A small network was shown many inputs. Here are its activations along a few directions, one row for each input.
Each table varies a few parts of the input and shows all the possible inputs, shuffled.
Descriptions start from the smaller parts, as in this example, which fits no table here: ring(5) and (point or ring(11) or (values(3) and line(4))).
Shared parts are said once, and a part with two or three values counts as separate values.
In the rows, 128 means zero.

Table:
r1: [112  66 112 205  81 100  73 117 146 103 126  92 108 134 187 154  84 132]
r2: [ 74 121 117  76 163 164 162 119 142 116 158 146  96 136 105  87 169  85]
r3: [109 128 104 111 197 183 183 166 120 129 147 182 170 149 103 132 146 166]
r4: [160 116 154 206  77  78  96  60 140  49  81  36 131 160 218  97  49 118]
r5: [127 160 146  63 113 203 185 154 139 140 154 168 165 102 100 161 120 167]
r6: [158  77 160 235  64  84  63 118 164  83  81  62 116 141 201 108  95 139]
r7: [152 149  90 104 194 145 121 147 111 137 142 188 156 145 108 127 144 167]
r8: [149 131  92 114 203 124 136 135  96 158 107 162 145 106 105 129 157 138]
r9: [ 78 131  91  96 140 186 168 134 128 149 160 178 129 145 105  73 149 126]
r10: [123 123 125 111 213 142 154 138  91 127 113 152  98 112  94 145 130 115]
r11: [ 78 116 121  85 163 125 128 109  83 135 149 136  71 110  86  83 153  88]
r12: [112 127 131  97 214 169 186 151 132  98 142 161 134 136 113 149 156 115]
r13: [130 155 167  59 141 145 150 127 111 133 134 122  97  65  74 175 116 133]
r14: [153 137 169 198  51  54 115 148 162 187 101 106 190 188 102 158 113  59]
r15: [125  72 124 192 100 118  87 118 146 120 160  61  98 156 202 154 110 144]
r16: [153 170 135  70 122 125 140 113 109 164 124 144 138  57  86 163 144 153]
r17: [175 136 121 174  29  65 116 188 152 162  85  60 155 204 122 146 164  97]
r18: [164 188 132  65 108 157 127 123 121 149 153 180 150  96 103 161 126 173]
r19: [103 140  89  99 149  99 127 109  90 168 147 157 105  92 103  71 170 109]
r20: [126 156 174  44 138 180 181 145 155 109 155 135 133  88 101 175 133 125]
r21: [115  82 138 231  78  92  51 123 150 103  91  77 121 127 190 132 103 127]
r22: [115 160  81  95 135 136 115 115 106 156 169 190 112 131 115  68 150 129]
r23: [153 101 171 213  69  74  79  86 152  69  67  49 125 160 223  96  63 139]
- Describe the family of inputs behind these rows. => values(2) or line(6) or (values(3) and ring(5))
- Start at r4 and move only the line(6) part, one step at a time. The first step leads to r23. Which rows follow, in order? => r6, r21, r1, r15

Table:
r24: [155 140 175 132  74 116 114 122 150 120 112  99 139  97 135 177  96 136]
r25: [105 144  91 104 152 137 149 153 116 181 152 188 145 153  78  94 175 105]
r26: [152 136 185 133  92 145 141 124 160  97 113 101 156 111 149 178  81 151]
r27: [125 139 102  92 193 166 159 152 120 139 151 181 146 129 103 138 158 146]
r28: [116 141 129  60 182 192 174 122 122  94 153 152 117  97 124 133 130 159]
r29: [155 141 131 160  55  87 122 169 152 173 115 106 164 189 109 143 147  97]
r30: [164 147 151 140  62  73 103 131 134 159  99  90 136 118 115 146 134 110]
r31: [105 140 124  60 164 171 145 115 104 124 160 159  93  76 103 131 132 148]
r32: [111  60 106 237 102  87  56  81 135  75 109  68  93 158 233  69  88 134]
r33: [121 158 101  81 161 117 140 111  89 164 141 165 118 108  83 102 152 110]
r34: [ 59  54  93 178 202 124  96  89 104  72 130 116  51 142 179  39 127 101]
r35: [168 135 148 158  97 120 138 168 150 138 102 110 178 158 125 186 114 140]
- The inputs of r27 and r35 match in every part but one. If r33 is changed in the same way as r27 into r35, which row does it become? => r30
- Describe the family of inputs behind these rows. => values(2) and (point or ring(5))
- Change only the values(2) part in r31. List by row number the other rows that result. => r24
- Change only the values(2) part in r25. List by row number the other rows that result. => r29

Table:
r36: [116  99 133 204  44  78  96 141 163 136 102  79 132 185 153  90 137  79]
r37: [ 89  51 138 188 162 164  96  66 143   4 130  76  69 120 251  91  58 166]
r38: [111 158 118  45 178 177 158 143 114 157 176 197 122  95  71 141 162 137]
r39: [161 124 116 204  34  81  85 137 157 143 114  89 165 196 174 119 115 132]
r40: [103 145  98  59 179 182 173 156 107 156 162 188 130 104  73 143 163 142]
r41: [187 123 196 174  70  86  99 126 154  96  71  49 137 108 162 197  80 139]
r42: [114 177 127  20 161 172 171 116 110 146 167 184 120  68  72 130 154 132]
r43: [193 135 165 197  47  87  83 125 156 121  82  86 175 131 173 179  71 163]
r44: [106  79  66 206 158  48  47  90  83 136 107 114  71 146 162  36 149  95]
r45: [118 181 134  13 159 176 177 114  94 146 157 175 111  65  64 126 141 143]
r46: [122 151 104  81 214 165 186 170 116 147 141 196 158 154  70 132 171 117]
r47: [113 142 101  75 199 176 187 161 110 158 151 185 149 125  78 132 170 139]
r48: [131  98 167 198  58  73 106 119 156 117 103  45 123 166 161 147  94  79]
- Describe the family of inputs behind these rows. => values(2) or ring(5) or line(6)
- Start at r39 and move only the ring(5) part, one step at a time. The first step leads to r36. Which rows follow, in order? => r48, r41, r43
